Each row has a name. Each piece below is followed by the name of the row it came from, unless a question asks for something else. Each question is about the rows just above it. Some pieces are copies with a little noise.

[ 85  24  53  38   6   7  -5   7  89   1   0   1  -7 -35   1  85 -61 -28
  11 -19   1]  K
[ 68  65  72  53  15   6  80  15  13  58 -10 -28 -17 -48  16  67 -47  65
  53   2 -72]  J
[-21  50  52  54  24 -21  52 -51  56  42  -8 -10 -23 -52 -29  68 -44  -8
  27 -17  -8]  M
[-21  50  54  54  24 -21 -21 -51  56  42  -8 -10 -23 -33 -29  51 -21 -21
  27 -31 -62]  W
Count of [-21] in W:  5
asked: [ 85  25  52  37   7   8  -5   6  89   0  -1   0  -6 -35   1  85 -61 -27
  11 -20   1]  K
Times [53] occurs in M:  0
Times [-51] occurs in M:  1
Times [-20] occurs in W:  0
Times [1] occurs in K:  4

[-21  91 -95  33]  U
[ 46 -31  -3  -9]  R
[-21  35  66 -10]  X
[-11  -7   4 -17]  H
[  4 -48 -11 -12]  Z
[ -7  22  64 -11]  N
[-27  17  67  -4]  S
[ -5   3 -24   9]  D
asked: [ -7  21  64 -11]  N
asked: [-21  37  66  -9]  X

[-33  55 -27 -32 -12  27   4 -42 -33 -33 -25  15  54   4  35  -3   4 -23
  55  55   3 -15] -> F
[-46  -5  30  60 -59  44 -11 -41  14  44  77  61 -42 -29 -29 -29  71 -42
  55 -64  -7 -19] -> Q
[ -6 -50 -56 -53  -4   2 -44   1 -33   5 -15  -9  -8  45  23 -50 -11 -49
 -15 -56 -50 -54] -> E
Count of [4] in F:  3
Times [-50] occurs in E:  3
Count of [55] in F:  3
Count of [44] in Q:  2
asked: [-32  54 -27 -32 -13  26   4 -43 -32 -32 -24  15  54   5  35  -3   3 -22
  55  56   2 -14]  F
Times [-42] occurs in Q:  2
Times [-5] occurs in Q:  1

[ 38  -6  -6 -44 -41  -2] : A
[ -2  -6  -6  -6 -41  -2] : L
[ 81  -6  -6 -44 -41  -2] : P
[-21   0  42 -82 -49  -1] : C
asked: [ -3  -5  -6  -6 -41  -2]  L
How many times does L hold [-3]?  0
How many times does A hold [-6]?  2

[-4 -9  1  0 12  1] = dol
[ 11   1  16 -15 -14  -6] = vefil
[ -6   0 -34  22 -33   5] = tofig
[  5  -1  11  15   2 -11] = Salu
[-18 -86 -63 -89 -39 -23] = potol
[-26  -8   3  32 -46 -15] = kadob
[  7  -8  12 -31 -14  15] = Sobo
[  5  -1  11  15   2 -22] = Pugil
[-10  -2   5   3  -3  12] = pumot
[ -4 -88 -59  29  -3  -4] = Moveb
[-26  -8   3   6 -46 -15] = Fabos
Count of [22] in tofig:  1
asked: [  5  -1  10  15   1 -23]  Pugil
asked: [ -4 -88 -59  29  -3  -4]  Moveb

[-87 -48  32 -20  33   2   8  15 -25 -61  73  27  88  19 -50   9  13 -54
  -4 -65   6  25  88  -1  84  61 -52  52 -50  26 -41 -15  20 -54 -67  64
  77  19  49 -65 -27  47  72  43  85   5  42  48  74  12 -53 -59] -> Vevet
[-81  67   0 -47 -73 -64  -7  56 -45 -52  37 -54  63 -45  39  69 -53  49
 -31   4 -46   3  86  46  79  58  85 -27  60 -17  -7 -56  69 -63  14 -10
 -38  58  -6 -65 -52  74 -83 -83 -27 -28  50  36  30 -75  28  34] -> kapo
[-63 -59 -74 -62  78  10  83  28 -10 -36 -15  37   3  60  70  12  65  -2
 -46 -57 -42 -62 -50 -33 -86  21   8  17  16 -83  64 -55  24 -22  14 -42
 -48  52  32 -86  80  47  70  55  41  69 -45 -83  71 -49 -55  79] -> dunub
[ -6 -22   5 -60  40  45 -40 -15 -10 -33  73 -74  46  77 -23 -21  61  60
  46  76  85   4  68 -54 -72  18 -51 -48 -26  87 -52 -34 -81  46 -65 -60
  15   9 -58 -41 -67 -65 -39  22  14  79 -36  10  39 -77 -45  10] -> seze
[-18 -32 -80 -83  36  34 -71 -83 -16 -37  80  71 -56 -87  77 -43  21 -21
  60 -10  85 -47 -18  23  49 -70 -70  49  70  43   5 -56   1  41  29   4
  85  23  27 -15 -75  68   7  68 -28 -63  11  77  42   0  35  64] -> pela
[-67  60  74  61 -19 -51 -82 -73 -86 -48  64  17  30  25 -17 -53 -23  43
 -24 -11  72 -61  30 -71 -48  25  27  54   9  34  42 -86   3  15  13  17
 -80  -3   1  16  61 -75  17  39  42 -20 -57  -6  50 -55  50  31] -> marad
[ 70  51  32 -63  54 -38 -40 -47 -59 -54  36  52  68 -49  65  87  -6  44
 -28  16  30 -28 -21  -3 -35  55  37  -2   3  85 -82 -57  -1  11  73  35
 -85 -14 -82  12   6  29 -84  30  46 -15  60 -70 -53  83  68  49] -> talad
asked: [-87 -48  34 -19  33   1   8  14 -26 -61  73  25  89  18 -50   9  12 -54
  -4 -65   7  25  88  -1  83  60 -53  53 -50  25 -40 -15  20 -54 -68  63
  77  18  48 -65 -27  48  72  43  85   4  41  48  74  11 -53 -59]  Vevet
Count of [46] in seze:  3

[ -1   0   2  16   6  11   8  -4  20   3  -1  -4  15  -4 -11   0   2  -2
  -2  -3  -2  -8 -52  21   7  -3  -8  20   3  -2 -13   4  -7 -14   1   5
  -7] -> vof
[  0   1   1  -4  -6  20  10   4  -4  -1   3 -30   9  -4  -5  -8  -2   7
   2  -5  -2  14 -18   1  -5  17   4  -3   1   6  -3   4   3  13   2   1
   1] -> Bitil
[ -4   3 -12  28  -2  -6   3  -8 -13  -2  -2   3  -7  -3   7  -9  -1  12
 -10 -12   5  -6   0   7   1  -1   1   8   3   3  21   5  -6   6  10   0
  -6] -> Nefa
[ -1   0   2  16   6  11   8  -4  20   3  -1  -4  15  -4 -11   0   2  -2
  -2  -3  -2  -8 -52  21   7  -3  -8  20   3  -2 -13   4  -1 -26   2   1
  -4] -> namat
[ -2   8   9 -10   4 -11   7  -4  48   3  -4 -25  12   0  10   3  -3  11
   1   1  -2   4  11 -14 -23   2   3  21  -4   2   4   3   7  -4  13  -5
  -2] -> bimi
[  7   0   3 -15   6   3  -9 -14  10   1   0 -23   1  -7  -1   4  -9  -8
   8  -3  -2  -2  16  -6 -11 -11   2  -9 -20   0 -18  -6  10  -6  -5   5
  -3] -> Lat
[  1  -3   0  32  -4  -5   7  -1 -25   0   7 -17  -9  -2   6  -8   4   4
   0   8   2   5   3  16  15   9   0 -15  10  10   4   0   9  -4  11   1
  -3] -> mugam
[ 1  2  9 -7 -7 -8 -4  3 -4 -1 -7 -8  6  6  1  5 -4 -3  1  5 -2 -3 21  2
  5 -5 -7 -9  4  0 -7 -4 -8 17  6  8 -1] -> Sifu
[ -6   3 -11  -9   6   8  -3   2 -27   4  -1  -9  -4  -8   0  -2   4  -7
  -1  18  -6   0  82  -6   6   1   1   6  20  -3 -10  -1  -1 -15   8 -13
  -2] -> reta
[ -2   8   9 -10   4 -11   7  -4  48   3  -4 -25  12   0  10   3  -3  11
   1   1  -2   4  11 -14 -23   2 -13 -23   3  -6  -7   2  -5 -21  11  -6
   4] -> Bap
asked: [  1   0   0  33  -3  -7   7  -3 -25   1   7 -16  -7  -3   6  -7   4   5
  -1   6   1   5   3  15  14   9   2 -16  10  11   3   0   6  -5  13   3
  -5]  mugam
asked: [ -2   9   9  -9   4 -11   7  -4  47   3  -4 -25  12   1  11   3  -3  10
   1   1  -1   3  12 -14 -23   3   3  21  -4   1   3   3   7  -3  14  -5
  -2]  bimi

[ 43 -30  32 -22 -33  39] = Tudus
[-44  55 -27   3  20 -60] = geri
[-37  46 -71  26  59 -52] = kezod
[  7 -85  85 -10 -85  50] = Nudi
[-47  38  17  -6  -9 -49] = Lom
[ 65 -31 -78  -1  51  22] = Zub
asked: [-45  55 -28   3  19 -59]  geri
asked: [ 43 -29  32 -21 -34  39]  Tudus
asked: [-48  38  16  -6  -9 -48]  Lom
How many times does Nudi hold [-86]?  0

[ -4 -11  -4 -29  -4 -11  -2] = B
[-13 -24  21  -1  13  -2 -17] = Y
[ -5 -27  32   2  -3  -5  -2] = T
[ -4 -27  31  -4  -4  -2  -5] = G
[ -7 -39  15   9   8  -8  -6] = V
asked: [-13 -24  21  -1  13  -2 -18]  Y
How many times does G hold [-5]?  1
Times [-4] occurs in B:  3
asked: [ -5 -27  32   2  -3  -5  -2]  T

[-24  44  -3  -8  72  76]  Pib
[ 10 -95 -95 -57 -57 -57]  Zil
[  6 -10   5   8   0 -14]  Rerum
[-1 -4  0 -3  0  6]  zum
[15 24 22 33 25 40]  soru
[  2 -80 -11  -6 -51 -49]  barep
[ 43  21 -17 -29 -17 -31]  matek
[-12   5 -11  -1  -7  -1]  Kep
[ 15 -94  22  33   1 -13]  bovof
asked: [-13   3 -12  -1  -6   1]  Kep
asked: [ 11 -94 -95 -56 -56 -56]  Zil
Count of [-96] in Zil:  0
Count of [-17] in matek:  2

[ 41 -30 -19 -39  46 -30 -35 -51 -41  53 -32 -39  57  58 -39  57  72 -39
 -49]  topek
[ 37  71 -10  50  44 -22 -48  67 -52  40 -22  70  72  69 -55  43  71  46
 -23]  ragib
[ 41 -30 -19  53 -32 -40 -35 -51 -41  53 -32 -39  70  70  52  50 -32  49
 -32]  lizi
Count of [-32] in lizi:  4
Times [-39] occurs in topek:  4

[ 20  13  32 -10 -11  18 -14  18 -17  -1 -25  26 -25  -3  -1  23   5   5
   1  12 -13 -19 -17 -10   9 -25 -17   6  37  -9  21  47  32 -14  10  19
 -16  -2  31   6  -4  22 -59  19  28  15   9  -8 -37 -19 -38 -48  13  18]  mep
[  4  11  31  10   5  27 -24  13   2 -21 -23  19 -25 -18   0  33  10  12
   7  -4  -9 -22   4 -10  10 -28  -5   9  38 -10  30  25   5   8   6  23
 -15   2  32  -7  -6  30 -76  31  20   9  12 -20 -32 -40 -11 -38   6   3]  boma
[  7  -4  24  13  12  25 -23   5 -17 -11 -18  24  -9 -18  15  -1   9  13
  -6   1   3 -17 -17 -20  23 -11 -21  12  27  -2  32  20  32 -18  26  17
 -12  -2  29 -15  25  34 -76  23  19  -3  -2  -4 -29  -5 -39 -48  -5   4]  beni
[ -9  -4  41 -10   0  32 -10  18  -3 -21 -32  34  -8  -2   4  32   9  -3
   5  -5   1 -27  -7  -3   8 -28 -11   4  19   1  21  21  15   8  -4  29
 -31  12  25   8   9  34 -71  12  16  18  -5   4 -47 -22 -25 -45  15  -2]  vifor
[ -9 -19  24   8   5  32 -13  12 -13   1 -36  19  -9 -14   7  21   2  12
 -13  12 -13 -18   4 -20  17 -22  -5   1  17 -10  48  42  11 -13  -4  17
 -13   9  34 -15  14  17 -58  12 -19  16   9 -20 -43  -2 -26 -19  -1   1]  dedub
[ -7   1  27  -1 -11  31  -5   5  -7 -19 -31  27 -25  -6  -6  12   4  -3
  -9  12   2 -18  -6  -3  22 -28 -19  -7  24  -9  46  20  -2 -17  11  24
 -13  18  25   8  16  22 -75  33  22  -3  -5  -8 -53 -40 -37 -38  -5  -2]  Pigo
[ 20   5  34  12  10  29 -24   7   1  -8 -36  19 -15  -4  14  -1   2  20
   7   8  -4 -26  -9  -8   8 -25 -26  -3  25   2  53  48  -2   8  20  29
 -30  18  35  -3  25  17 -66  15  16  29  15   4 -53  -2 -12 -18  -2  13]  Somo
Count of [-13] in dedub:  6
How many times does dedub hold [1]?  3

[-30 -30  -5  11 -13  -2  -8   1  12   6 -36 -14   2 -18 -46  18 -35 -24
   1 -31  10 -12  15 -16  19  29   4 -35] = penaf
[ 17  -5  -1  23  15  26 -28   2  15  -3 -18  -3  -7  14 -20 -14  26   1
  29   8 -18  37  42   8 -26 -13  28 -11] = Nusub
[ 28   8   1 -12  16  20 -12  -1  15  13  -9   0  -1  12  -8 -12  33   5
 -12  11 -19  38  30  13  43 -14   1 -15] = bup
[ -3  17   0 -20 -19 -41  68 -13   2  -8   4  -5  27 -35   2  37 -27 -12
 -12 -31  18 -34 -56  -5  57 -11   2 -27] = vedul
[  8  12   4 -11   9   6 -14   5 -19   3  32  14 -12  21  41 -21  18  20
 -14  30  -3   0  -8   7 -25 -26 -23  44] = koset
[ -9 -10   2  -3  12  24 -57  15 -23  12  25  14 -29  36  32 -37  16  21
 -18  40  -6   5  22   1 -52 -17 -37  58] = kepu
[ 28   8   1  18  16  20 -12  -1  15  -8  -9   0  -1  12  -8 -12  33   5
  30  11 -19  38  30  13 -21  12  32  -9] = ber
[ -6 -22  -1  18  13  34 -61  12  -1   8  -9   2 -24  27  -9 -29  15   6
   8  21 -13  25  50   0 -46  13  -4  19] = kabo
[-19  10   1 -31 -19 -36  40  -4 -20   3  26   5  10 -18  29  19 -32   0
 -38 -10  23 -49 -58 -10  35 -28 -36  15] = Pefi
asked: [ 29   7  -1 -12  15  19 -11  -1  15  12 -10  -2  -1  12  -9 -14  32   5
 -13  11 -20  38  28  13  43 -12   1 -16]  bup
How many times does bup hold [-13]?  0

[ 22 -18 -45 -44  36] = Mone
[ -4 -10 -71 -15  28] = nife
[ 21 -18 -45 -43  35] = Sama
[ 21 -18 -44 -43  35] = zuto
[ -6  -9 -70 -13  26] = Tanul
[ 21 -18 -46 -44  36] = lopir
asked: [ -3  -9 -71 -15  28]  nife
The row with [ 21 -18 -46 -44  36] is  lopir
asked: [ 22 -18 -45 -44  36]  Mone

[ 21 -60  24  35  13  19   3 -25  -6  93] = les
[18 20 20 16 16 20 18 20 -5 73] = bife
[-47 -47  -4  -8  22 -46 -51 -47  -8  95] = rogi
asked: [-48 -47  -5  -8  22 -46 -51 -47  -8  94]  rogi
How many times does bife hold [20]?  4
Count of [-5] in rogi:  0
Count of [-47] in rogi:  3
asked: [19 21 22 16 17 21 15 17 -3 73]  bife
Count of [13] in les:  1

[ 31  14  61 -19 -22  32  79  15  -7  23  16  -1  64 -22  -6   0 -16]  Legen
[-16 -42  10 -16 -30 -16  67  -4 -33 -29   9  10  31   5 -16 -11  36]  nofa
[ 23  14 -12 -36   7 -66 -65   6 -12  66 -38 -31 -65 -12 -12 -23 -37]  duno
[ 82 -42  10 -16 -30  -4  67  -4 -33 -29   9  10 -70 -22 -51  -9 -36]  sevon
[-45  -8  15 -19  15   6 -28 -52 -57 -18   8 -34 -34  15  15 -45 -14]  dovis
asked: [-16 -42   9 -17 -30 -16  67  -3 -33 -30   9   9  31   6 -16 -11  35]  nofa
asked: [-44  -8  15 -19  14   6 -29 -52 -58 -17   9 -35 -35  15  16 -46 -14]  dovis
Count of [16] in dovis:  0
Times [-16] occurs in nofa:  4
asked: [ 23  15 -12 -36   7 -67 -65   6 -12  66 -39 -32 -65 -12 -13 -23 -36]  duno
Count of [-64] in duno:  0

[-51  33 -51  33 -50  32  32 -50  -3  76  -5  81  -4  -4  -5  -6  35  77
  -4  33  33  32  68 -48  -4  -4  -4  -7  -4  32 -50  68  -4  -8  73] : nis
[32 28 32 27 69 28 28 32  1  0  1 -1  1  1  1  2 -2 -1  1 28 28 28 -4 33
 28  1 34  2 27 28 31 -4  1  3  0] : dugur
[-15  51 -15  50 -15  50  50 -14 -22  45 -22  46 -22 -22 -22 -22   6  44
 -22  51  51  50  32 -12  51 -22  11 -22  50  51 -15  31 -22 -22  44] : nameg
[  9  56   9  55   8  56  56   9 -27  22 -27  22 -27 -27 -27 -26  -6  22
 -27  56  56  56  12  11  56 -27  27 -25  55  56   9  12 -27 -24  22] : banuz
[  9  56   9  55   8  56  56   9 -27  22 -27  22 -27 -27 -27 -26  -6  22
 -27  56  56  56  14  13  28   1  20   1  28  28  12  14   1   1  18] : donom
[32 28 32 27 31 68 28 32  1 68  1 -1  1  1  1  1 60 -1  1 28 28 28 -4 33
 28  1 34 69 27 28 31 -4  1 68  0] : fepul
How many times does nis hold [-4]?  8
How many times does fepul hold [68]?  3

[-3 -2  2  3  3 -3 -2 -3 -2 -3 -2 -2 -3  2  4  2  3  2  2  2  2  2  3  2] -> togu
[ 7  5 -4 -7 -6  8  1  8  0  8  1  1  8 -1 -8  0 -8 -1 -1 -1  0 -4 -8 -1] -> tukep
[-80 -56  44  84  71 -89   0 -89   2 -87  -1  -1 -88   0  83  -2  88   0
  -1  -1  -4  39  84   0] -> foz
[-80 -56  44  84  71 -89   0  -2   2 -87  -1  -1 -88   0  83  -2  88   0
  -1  -1  -4  39  84   0] -> zivos
[ 0  0  0  0 -1 -1 -4 -1 -4 -1 -4 -4 -1  4  1  4  1  4  4  4  3  1  1  4] -> gumo
[ 0  1 -2  1  0 -2  2 -2  2 -2  2  2 -2 -2  2 -2  2 -2 -2  0  0 -3 -5  0] -> Mavos
[ 80  58 -46 -84 -72  88   1  88   0  86   2   2  87 -83 -81 -83 -87  -1
 -83   0   2  -3 -83  -1] -> talez
[ 12  38 -51  -7 -22   0  96   0  94  -3  95  95   0 -94   8 -94   2 -94
 -95 -95 -93 -56   6 -95] -> Bok
asked: [-4 -1  1  2  2 -4 -2 -3 -2 -3 -1 -3 -3  0  5  2  4  3  3  3  2  3  2  1]  togu
asked: [-80 -56  44  83  71 -90   1  -3   2 -88   1  -1 -88   1  82  -2  87  -1
  -1   0  -4  38  83   0]  zivos
Count of [-4] in gumo:  4
asked: [ 1  1 -3  0  0 -5  2 -2  2 -3  3  2 -1 -2  3 -2  1 -2 -3 -2 -2 -3 -4  0]  Mavos
Times [-83] occurs in talez:  4
asked: [-78 -57  46  84  72 -90   1 -90   1 -86  -3  -1 -87   0  82  -2  88   1
  -2   0  -6  40  84   0]  foz

[ -9 -42  37  28  10 -18  20  78 -47  28  32 -43  28 -38  18  42  -5  11
   7  -9  45 -34  53   9  28  15  45 -47 -45 -54  20  -2 -30  -9 -17]  nor
[-10 -46  43 -57  -5 -30  22  74 -45  31  41 -49  12 -35  27  38  22  18
  11  14  49 -20  49  -5 -15 -10  40 -48  22 -52  20   1 -38 -22 -21]  nud
[  4 -20  10 -15 -64 -53   3 -23   5   0  11 -26 -60   1  24 -11  43  17
  14  38   3  64 -16 -46 -53 -48 -13  -6  19   4  -2  12 -27 -53 -19]  Vokub
Times [-9] occurs in nor:  3
How many times does nud hold [22]?  3
asked: [-10 -42  38  27  11 -18  19  79 -48  29  32 -45  28 -39  17  44  -5  10
   7  -9  45 -33  54   7  28  15  44 -47 -47 -54  21  -2 -31  -9 -18]  nor

[ 65  76 -53  63  64 -64 -18  54 -13 -21  77 -69  61  61 -64  76  64  28
  61 -76 -70 -64 -62  16 -70  56 -14 -72] = poze
[ 65 -75  54 -24 -23 -64  36  47  38  42 -77 -70 -22 -19  38 -58 -21  75
 -21 -45  58  35  30 -28  71 -45 -43 -37] = nogul
[ 64 -65 -31  21  26  36 -46  76 -50 -44 -70   0  26  28 -75 -45  24  78
  19  73 -70 -75 -75 -67 -46  77  73  77] = gir
[-58 -66  78 -46 -47  41  75 -74  75  75 -67  50 -46 -49  75 -58 -47 -74
 -39  45  78  76  77  67  77 -52 -76 -77] = dazi
[ 65 -19 -34 -68 -69  14 -13  66 -18 -26   5  21 -69 -67 -75 -64 -68  75
 -69  52  75 -73 -67   7 -65  71  55  41] = nub
[ 64 -65 -31  21  26  36 -46  76 -50 -44 -70   0  26 -63 -75 -45  24  78
  19  73 -70 -75 -75 -67 -46  77  73  77] = Vuno
[-58 -66  78 -46 -47  41  75 -74  75  75 -67  50 -46 -49  75 -58 -47 -74
 -39  45  78  76  77  67  77 -77  42  27] = zazed
[-44 -13 -69  61  62 -32 -76 -32 -77 -75 -19 -55  61  61  36  17  62  76
  62 -33  19  34 -27 -78  14  38 -34 -13] = Tela
[-55  76 -62  69  72  45 -49 -21 -52 -50  76  36  69  67 -53  75  69 -63
  70  24 -64 -52 -60 -18 -71 -47  27  44] = gameb
[  9  66  68  46  46 -69  74 -64  77  75  67 -70  42  41  71  73  44 -73
  44 -78  68  73  72  77  53 -70  77 -77] = fur
asked: [-43 -13 -69  61  62 -32 -75 -32 -76 -76 -18 -54  62  62  37  16  62  76
  62 -33  19  34 -27 -78  13  38 -34 -13]  Tela
How many times does fur hold [77]?  3
Times [75] occurs in nub:  2
asked: [  9  65  68  46  47 -70  74 -64  78  76  67 -70  42  41  70  74  43 -74
  44 -78  68  73  72  76  53 -71  78 -77]  fur
How many times does nogul hold [-45]?  2
asked: [ 64 -19 -34 -66 -70  17 -15  64 -19 -25   6  23 -69 -67 -75 -65 -67  80
 -69  52  73 -71 -67   8 -64  71  55  42]  nub
Count of [-13] in Tela:  2

